A small network was trained on invented records. Each row is its activation on one of them, seen along a few directions.
Here are examples, each followed by its value of one field, M.
The largest differences between rows may come from other fields.
[ 18  12   8  44  33   9  -7  13  27   5   7  24 -15  12  11 -13  -8 -25
  -1  38 -32  35   0  18 -30  59  22  19  -4   3 -26 -36   5  10  23 -34
  37 -26 -10   3 -35]
m16
[ -1 -10   3  -3 -29  15  -1 -22 -21   8  23   2 -10 -16  23 -12   3   3
  20  -2 -10 -14   5  22   5 -33 -23 -21 -17 -43   3  12   0 -23   2  43
 -23  22 -13  -4   6]
m4
[  8  19  10 -12   8  -7  -5   8  -1 -16 -18  43  19  31  -9 -12   2 -14
   2   4 -46  11  38 -38   7  44  -4  20  17  20 -32   2  -3 -28  18   0
  34 -30  23  12 -33]
m14
[ -8  -6 -11  27 -30  17  15 -27 -31  12   2 -10   5 -21  -4   1   7   0
  56  -4  57  16   0  37  -9 -18 -31  -4 -49 -26  15  19  30  14  -6  35
 -37  -3  -5  11  17]
m13
[-26  28  -4  18   9 -15 -13  31  60  18  27  -3 -12  34  -6 -17  21 -10
 -19   4   3 -14  22   6 -21   6 -10   9  21 -30 -35  -4  -5   7   6 -41
  -6  -3  45  23 -37]
m15
[ 19  28  26 -15  10 -14  10  26   1 -18  20   1  -5   9  -1  14  31  -8
  -8  16  -5   4 -17 -24  -6  24   9   5 -13   5  -1 -39 -18  -3 -17 -22
  24 -31  -9   8 -20]
m16
[-10  30  -1 -23  13   1  12   0  22 -29   7   7 -15  16   0   1  15 -13
  -1  -1  14 -13  15   9  36 -10  15   1  -4 -37 -20  23  -2   4  -8  -7
  12   7 -28   3 -19]
m8
[-21 -21 -11 -26 -12  -4  12  -2   0 -12  -4  -4 -24  14 -12  13 -15  14
  -7  31  30  19 -20  19  -1  -5  -5   4 -19  12  25 -29  25  21 -13 -11
  -7   3  -1   4   1]
m10
[-32 -15  39  35 -12 -10  20  34 -27   5  -5 -16 -17 -26  35   8  18   5
  20  -2  16   9 -29  11   5 -13  -3   0 -27  30  40  15  16  10  -9  18
 -17 -29 -33  -7  48]
m16
[ 32   5  24 -17  45  -1  14   5  29  -7  -9  40   2  42 -17  11  29 -36
 -14   8  -1 -32  43 -19  15   0 -13  20  17   0 -35   2 -11 -19   5 -44
  42  -6   5   9 -87]
m8
[-32 -35  12   5 -13 -22  -5  14 -36  22  -7 -25 -22 -62   9  21 -10  11
  -2  -8  15  -3 -11  21  16 -22  -3 -11  21  18  27  28  25  12  -1   7
 -62  -1 -20   3  42]
m2
[ 49  30 -12 -55  20   9  -1  23  20  -8  35  50  40  23 -33 -15  32 -19
 -29  10 -58  10  37 -49  13  -9  36  20  10   1 -23 -33 -18 -17   9 -87
  60 -32  38  15 -76]
m14
[-18 -15 -13   6 -17  -4   8  13  16  -4  -4 -17  -8 -26   4   0  -1  49
   2   9  37  -7 -14 -11   0 -16  14 -42  -9  36  18   3  16  -6   2  -3
 -41  -2   0 -21  24]
m1
[  1  -5  -2  -1   8   2  -1  32  29 -16  12  27   7 -28  -7  -3  23  -9
 -14  16  -2 -26 -35 -14  18 -11  -3   5  26  19  14   4  15   6  -8  -6
 -14 -16 -13  14   8]
m6
[ 29 -21 -14   9  15 -18  29   3  40  15 -28  25  -2  17 -14 -13 -11  -8
  10   3  -7 -22   3  -6  35   5  18 -20  10  -5   7  -5 -28  -5   2 -10
 -38  -8  -6 -43 -34]
m5
[-16 -18 -19 -15 -13  -3  -6  15 -24  14   2  -9   7   6  24  15 -12   4
  10   2   5  18  -8  -2  -7 -11  12 -19 -16  17  19 -18  -8   5   2   8
  16 -16   3  13  27]
m9
[ -2  33 -14   0  15  11 -11 -32 -17 -18  15  -2  48  11  14   4  27  -2
  10 -17  32   6 -16  12  -1 -15  21  -8 -19 -38  33   6   4 -29   5 -15
  -2   1  34  -4 -19]
m13
[ 20  23  21 -11   7  -9   4   2  27 -37 -25 -27   3   2 -18   2  -4 -14
  29  17  -2   2   4 -27 -36  -9 -52  12  24 -18 -17 -12 -28  -5  -7 -26
  30  20   3 -28   4]
m7
[ 45  27  -4 -42  17  11  -5  -3  49 -21 -10  15  10  42 -10  18  35 -24
 -13  -8 -16   0  36 -14  29 -12  25  33  -4 -19 -11 -12 -11 -12   3 -13
  27 -10 -21   7 -45]
m8
[ -6  -5  -3  -8 -18 -26  10  18  -2   6 -11  -7   7 -16 -14   3 -17  12
 -29  24  35 -11 -16  -6  -4  10  23   5  -9  16  34 -11 -21  -5 -31  -5
  -4  16 -13  20  37]
m12
[  5 -13   6  40  11 -12  29 -24  13  12   7  -2  22  37  -6  27 -30 -18
 -29  -5 -42  -1  41 -39   5  16 -16   7  36  13   3  -8 -23  12 -11   1
 -15  -4  15 -13 -15]
m5
[-41 -14   9 -18 -10  -3  -3  11 -55   7 -24 -51 -12  -5  35  29 -19  15
   2   3  26  29 -25  12   7 -17 -16 -14  -6   9  31  16   7  40 -22  15
  -6  11  -4  -9  48]
m10
[  1  17   6  -2  16  35   9  -2  16  -9  14  13  33  -8  13   1  17 -16
 -22 -32  11  -2 -27  15 -37  13  28 -25 -16 -32  27 -16 -10 -17   8  22
  -5  13  12   5  14]
m11
[  2 -12   9  27 -13  35  29  31  19   1   8  10  28 -20   3 -19   9  -6
  -3 -26  35  -3 -31   3 -37  13   9 -15 -30 -28  -1  16   1   8  10   6
 -18  19  -3  18  -2]
m11
[ -8   2   1  -8  35 -40   7 -21 -32  19 -17  13 -11  -7  16  -9  -9 -12
  16  16   1 -18  -3  10  25   0  19  17   3   7 -26 -12 -32  -4   9  13
  -1  11 -18  20   1]
m3
[-15 -23 -13   9 -26  22 -10 -17  -6  25   4  -3 -22 -24 -15   3 -13  39
  -4  19  21  18   5  -3 -11  -3   2 -25 -18  17   6 -21  20  12 -10   8
 -12  -1   9   1  20]
m1
[ 12  -2  -8 -15  11  25 -10  22  55 -18  28  56  14   6 -21  -2  13 -31
 -25  25 -16 -21 -19 -50   7   3  10  24  26   4 -16 -24 -17 -11  -7 -34
  35 -29  -9   8 -44]
m6
[ 42   7 -13  -3 -12  -1 -11 -19 -11  23   7   9  37  -6 -26 -39  21 -21
  -1  12 -49  13  19  -2  20 -41   4 -18   4 -34 -38  -8 -24 -16  32 -29
  20   6   6  -6  -8]
m4
[  9 -29   3  -6 -17  35 -19 -15   2   1  38   0 -13  -4 -11  -2  15  -8
 -11  49 -30   2  16 -13  -4  -7 -14 -12   1  -5 -13  -1  -4  -3  21 -10
 -11 -20   3   3 -10]
m4
[  7  -9  -1 -10   1  27  -4  19  28   1   9  34 -16  17 -30   4 -14 -20
 -14  40 -21 -10  19 -32  16   0  28 -10  15  -7   6 -32  -9   5 -22 -36
  -8   1  35   1 -48]
m5
[ 11 -10   9  11  21 -39  11  -7   7  40 -24  -7  10 -22  -6  -9 -30   0
  16  20  11  22   2  29  26  24  10  -5  12  16  15   7 -21 -19 -23   5
  29  30  -8   7  30]
m12
[ 63  24  12  -7  14  13   6 -10  -9 -27  -6   2  -5  -5 -19  49   8   6
  -9 -16  13  -3 -16   8  11  -3 -19  29  -8   3  -2 -12 -18 -23   2  -2
   9  21  -5 -26 -13]
m7
[  8  24 -18 -25  25 -13  19  24  41 -37 -13  45   3  51 -24 -16  14 -29
   5  16 -62 -10  40 -36 -23  11  31  24  52  -9 -47 -52 -22 -15  -1 -36
  62 -20  15  19 -76]
m3
[-50 -37  31  32 -15 -26 -18 -31 -25  -2  17 -11 -25 -19  30 -14 -13   0
 -28 -54  19  19  12   0 -10   0 -13  17  24 -18  44  21  -8  28  -1  14
 -56  31 -11  -3  38]
m2
[ 12 -29  -5 -12  13 -10   2  -8   2  28   5  11  27  34  25 -17 -27  -9
  36  24  -8  10  -4  15   7   9   4 -18  -2  23 -23 -25   0 -22   3  -6
  50  10  -5   9 -29]
m9
[  2  -5 -20 -42   3   5  -5  27   0   6   5  -2  14  37  27   4   2   0
  12  13  17   8  -2 -21 -28  -8  -5 -13   6  19  24 -20 -22  14 -14 -29
  11   7  11  -4   6]
m9
[-16 -21  32   9 -24  -7   0 -49 -18  18 -11 -26  25 -22  29  -2 -29  12
   3 -17  36  -6 -30  55  -8 -25  17   6 -12  -7  57   5  -2 -13 -63  56
 -22  20  -9   8  58]
m12
[ 11   6  14 -35  33  -1  -4  31  34   4  33  35   5  30 -19  -6  33 -15
 -22  18 -13  -2  35 -42  -7   0   0  15  11  13  -1 -17 -12  -9   5 -39
  23 -26  15  10 -64]
m14
[-16  13 -18  10  -1 -23  28 -12 -17  -6 -23 -37  11  36  35  39 -35   6
 -43  -3  32   1 -36  18   8  32  -7  20 -21  20   9  -3   9  -2  16  -8
 -35  27   1  10  29]
m10
[  3 -32   6  15  12 -27   7  -9 -29   3 -16 -19  -3 -27  19   7   9  27
  16 -29  30 -16   0  31  30 -36 -14  -4 -23   1  18  82  29  20 -15  49
 -59   3   7  28  33]
m15
[  0  -6  -7 -31  25   8  -8  22  32 -10  12  31  15  30 -32  16  14  -2
 -20  30 -13 -17  17 -42  -7  -6  20   7   2  -8 -33  -4  -8  -8   1 -50
  16 -39  24  13 -64]
m15
[-23 -12  40  48 -23  17  22  10 -23  45   8 -45  -3 -30  31 -37   4  11
  -5 -39  56   4 -31  25 -18  -3 -21 -31 -13 -27  40  38  29  36  17  52
 -29  40 -23  16  87]
m11
[-13 -20   9  16 -19 -32   2  -2  -1  32 -23 -20 -15 -40   6 -14 -28  -3
  33  -4  19  -9  -7  48  27 -24  -1 -15  17  -2   1  15  -4 -12  14  12
 -56  -7 -35 -27  31]
m2
[ 12  16  11  -3  -9   1 -10 -14 -24  -1  -7 -28  -5 -48  -2   4  -2   5
 -21   4 -17  13 -21 -14  10  -6 -13   5 -20 -10  15   4  -3  -5  -8 -26
  30 -15  16 -21  10]
m7
[ 11  23  -8  -9   3  32 -16  -6  30 -23   4  31  19  19  12  10 -11 -39
  -3 -17 -41   2  15 -39 -14  14 -14  30  60 -10  11   4 -22   5  -8   4
  44 -13 -10  -2  11]
m6
[ 16  23 -26 -16  56  -9  11   1  14   6   0  11  27  20 -28  -6  21 -19
  34  27  15  14  23  -6  29  33 -14 -16   1   1 -15 -16  -2 -39  28 -37
  36  12  12 -11 -45]
m13
[ 23  -9  -5   6 -21  31  -7 -43  33 -11  -7 -28  -5  11 -15  -2  -2  38
   3  -5  28   0   0  17  10  -7   1 -30 -10  12  19  -1  -6  12  -1  -4
 -31  25  -8  18 -18]
m1
[ 28  31 -13 -42  47  -9  -9   5  22  -3  -7  38  -8  54 -30 -16  12 -31
  23   5 -30 -31  25 -13 -33  -2   7  10  52 -10 -33 -21 -43   4 -24 -59
  46 -11   3  -3 -60]
m3

Here are new rows. What is M for each?
[ 41  23   7 -14  11  -1   1   9  14  -9 -16  -8 -27   4  -2  -2   6 -26
  15   7  14 -10 -15   0 -27 -17 -44  -6  -9 -20 -18  18 -23 -10 -23 -36
  30  37  -4 -37 -11]
m7
[ 15  -1 -17   0   9   1  19  10  38 -42   5  49  13  24 -25  -5  19 -11
   3  23 -59 -30  31 -37 -24  21  -5  -5  27  27 -36  11   7 -49  32 -27
   7  -8  10 -15 -62]
m4
[ 45   6 -21  16   1  30 -16   7 -18  -3  22  20  -6  13  17  36  19 -13
 -29  -6 -41  11  23  -4 -16  26   2  20  14  -6 -29  -1 -11 -30  41   8
 -12   8  21 -11   2]
m4
[ 30  17   8 -11  18  -4  12 -15  16  -4 -36   5  -8   0 -32  -5   4   5
 -13   0   9   4 -23  -3  22  18 -32   5 -17 -11  -1   1 -22 -22  12 -23
  21  11 -19 -32 -23]
m7
[-13  -9   5  -1   1  27  14  18 -23  14  20 -10   1 -31 -12  -5  -3  14
  -1   2   2  -5 -11 -14   0  23 -11 -28 -23   3  21  12 -11   1   4  13
  13  -4  -9   5  51]
m11
[-52 -21  14  12 -47 -24   5   8 -10  37   2 -34 -27 -45  10  -1 -15 -19
  41 -33  37   2 -17  55  33 -43  -6  -5  18   6  -3  26   1   1  -8  33
 -62  26 -32 -24  47]
m2
[-10  15  47  26  -4  -1  19   6 -19 -26  -8 -12  -1  -3  19 -15   0 -10
  17 -18  56  -1 -35  33  -1 -47  -4  -5 -36  -5  24  -4  -8  12  -7  30
 -46   2 -46  18  36]
m16
[ 14 -34  15  30  -6   4  33  -8 -19   0  11 -27  -1 -50  22 -19  -9  23
  36 -39  43 -23 -24  24  16  -7 -11 -20 -41  14  52  61   9   7   1  74
 -40  14 -21  -9  73]
m11
[ -6  -2   1   4   4   0  14 -16 -39  29   1   5  17  43  26  15 -32  24
   9 -26  21   3 -25  19  35  -7 -18  -8 -22  44  20  28  -5   2  -1  31
  -1  14  -2  -4  30]
m9
[ 27 -14  10   7  13  39   4  -2  10   1 -16  19 -20  19  17  -2   5 -30
 -26  14 -12  -9  23  21  11  30  -5  26   9 -11 -50   8   9  -7  24 -31
  24 -30  20  20 -51]
m8
[ 60   2  23 -22  13  46  18   9  13   2  27  16  54  41 -41   9   7   9
  -3   0 -20 -35  -1  -2  10  41   7   8 -14   1 -11 -27  -5  -8  -2  -5
  27  22   0 -16 -39]
m11
[ 24   7 -22 -38   5  16 -12  19  29 -14  33  37   7  18 -27  20  43 -22
 -25  35 -48   2  27 -41 -12  -4   9 -19  10 -17 -23 -30 -19 -32  19 -33
  25  -8   7  -6 -44]
m4
[  2 -20   9   2  -4  42   9   2  -3  18  30   7  -3 -25 -33  -7  -5   7
   3  22  -3  -5  -3  -5 -20  21  -2 -12 -24   2  20 -21   7  15   3  15
  14 -12   1   3  23]
m11
[ -7   8  17 -12   6  27 -26  13  -3  -1   3  13 -22   3  -4   9  -1 -19
 -13  38 -12  -9  29 -12  23 -12  10  28  -6  -2  -2  -3  25   7  -3 -12
  21 -30  14   3 -21]
m8
[ 14   9 -28  -2  -3  15   0  -2 -53   4  14 -21  31 -17 -10  -4  22  -1
   2  -4  -2  22  10 -23  18 -21   2  -3 -11  -6  11  -8   7   0  22 -36
  30 -23  26   1  12]
m13
[ -1  -5  -2  -4  -3  12  16 -44  10  30  -9  13 -32  10   7  14   2  14
   6  -2   0  -5  -3  39   1   0  23  33   0 -17  26   7   6  25  13  17
  -6   1 -16  25  -1]
m3
[-22 -22   2 -14  10   0   6  -3 -11  15  -3  14 -17  -1   5   7   3  -3
  -7  11  -7 -11  -7 -21  -2 -15  21  24  10  11  -8  -2  -8  12  -2  -8
   6 -37  -2  15  -5]
m3
[ -6  -8 -18  -9 -12  -6 -10   3 -30  13   8 -10  24   7  24  -8 -16   7
   1   4 -10  13  -8 -11   7 -10  19 -16 -15  17  20  -9 -11   6  -8 -20
  29 -20  26   8   4]
m9
[-32 -32  -5 -14 -20  -6   2   2 -40   7 -13 -42 -19  -4  31  12 -24  23
  -2   7  17  12 -23  22  15 -10 -17   1 -19   5  30 -16  28  12 -22  13
   0   2  -8   2  33]
m10
[-17 -18 -13 -20   1   6   6  -2 -23   7  -2 -28 -22   9  -1  19 -34  -9
  -5   6  -5  29 -17   1  -4 -20   2  -1 -22  14  15 -11   6   4 -13  -6
  11 -16  11  11  -9]
m10
[ 17   4  -7 -50   6   7 -16  25  15   9  13  15 -11   5  -2  27   3 -23
  -9   9 -11   2  28 -29 -14   4  -3   3  50  -9   3 -25 -31  -4 -17 -62
   2   6  -1 -17 -30]
m2
[ 19  10  23  -4  35 -33  22 -10  40   2 -25 -13   1 -41 -10  -7  -6  -6
  28  26  16  -4 -22  15  20   4 -11  -1  -7  17   5   3  12 -27  25 -18
   2  17 -10 -48 -14]
m7
[ -8  10 -31  15  42   0   8   8 -16  37 -12 -12   9  -8  17 -13  11 -13
  13  10  20  35   8  15  18  49 -14 -12  -1  -9 -11   3  17 -26  47  -8
  22   7  19 -12   2]
m13
[  9  -6  -8  -3  -7  33 -10  -5  32  10  31  50 -11 -15 -17  -2  -3 -24
 -12  36 -23  -8  -8 -16   6  11  -4  26  14  -2  -2 -30   1   7 -13  -3
  28 -36  -7   9  -8]
m6
[  2  -3   5 -31   3  17  -8  11   2   3  10   8  -4   9   9   7  10 -17
 -23  25 -26 -13  35 -12  18   3   0  24  -4 -16 -18 -24  15  -6  -9 -21
  37 -37   2  -9 -25]
m8
[-20 -24   3   2  18 -52  19   3 -11 -23 -27 -32 -12  -8  29  -5 -20  18
  36  11  48  10 -45  50  34 -24   1 -14 -11  32  17   8  11  -1  10  24
 -41  29 -23 -22  25]
m10
[ 17   0  -7  -7  14 -16 -18 -12   1   5 -11  21 -14   8 -33  18 -19 -21
   3   0 -36  -6  33  -1  25  28  16   1  27  10 -27   3 -33 -21   5 -29
  29   4 -24  -5 -36]
m2
[-29 -12 -16   7 -21   8  -5  -2 -26  21  -6 -21 -17 -30   7   5 -11  47
  -8  -1  25  17  -3 -13   9  -1  -6 -41 -16  18   8  12   2  -1  -9   6
 -13   7   0   3  48]
m1
[  3 -15 -17  41  11 -15  -6  -1 -55  22 -38 -44  12 -19   3  -8  22  15
  45  -5  45  -1 -27  27  17 -14 -27 -13 -14  17  36  51  37  -4  20  39
 -44   0 -18  -9  22]
m13
[ -1  41   0  -1 -10 -18 -23  -1  -3  10   4  -9  -4  -4  -6 -19  13 -17
  10  -7 -22  -8  17  30  39 -35   7  20 -17 -29 -28   5 -24  11  -9 -12
  24 -10  14 -13 -11]
m8
[ 11  -3 -13 -14  -4   7  14   8  50 -29  -7  42   7  40 -19  27 -14 -33
 -30 -18 -44  17  34 -27  -3  29  36 -11  32 -36  -4 -27 -30 -12  19 -25
  15   0  35   2 -28]
m5
[-35  40 -19   2  -9  -5  17   3 -30   0   6 -28   1  -7  -8 -15  16  -1
  35  -3  69 -20 -16  16  14 -22 -22  -8 -36  -1 -13  -3  -8  -8  13  27
 -21  31  -3   1  14]
m13
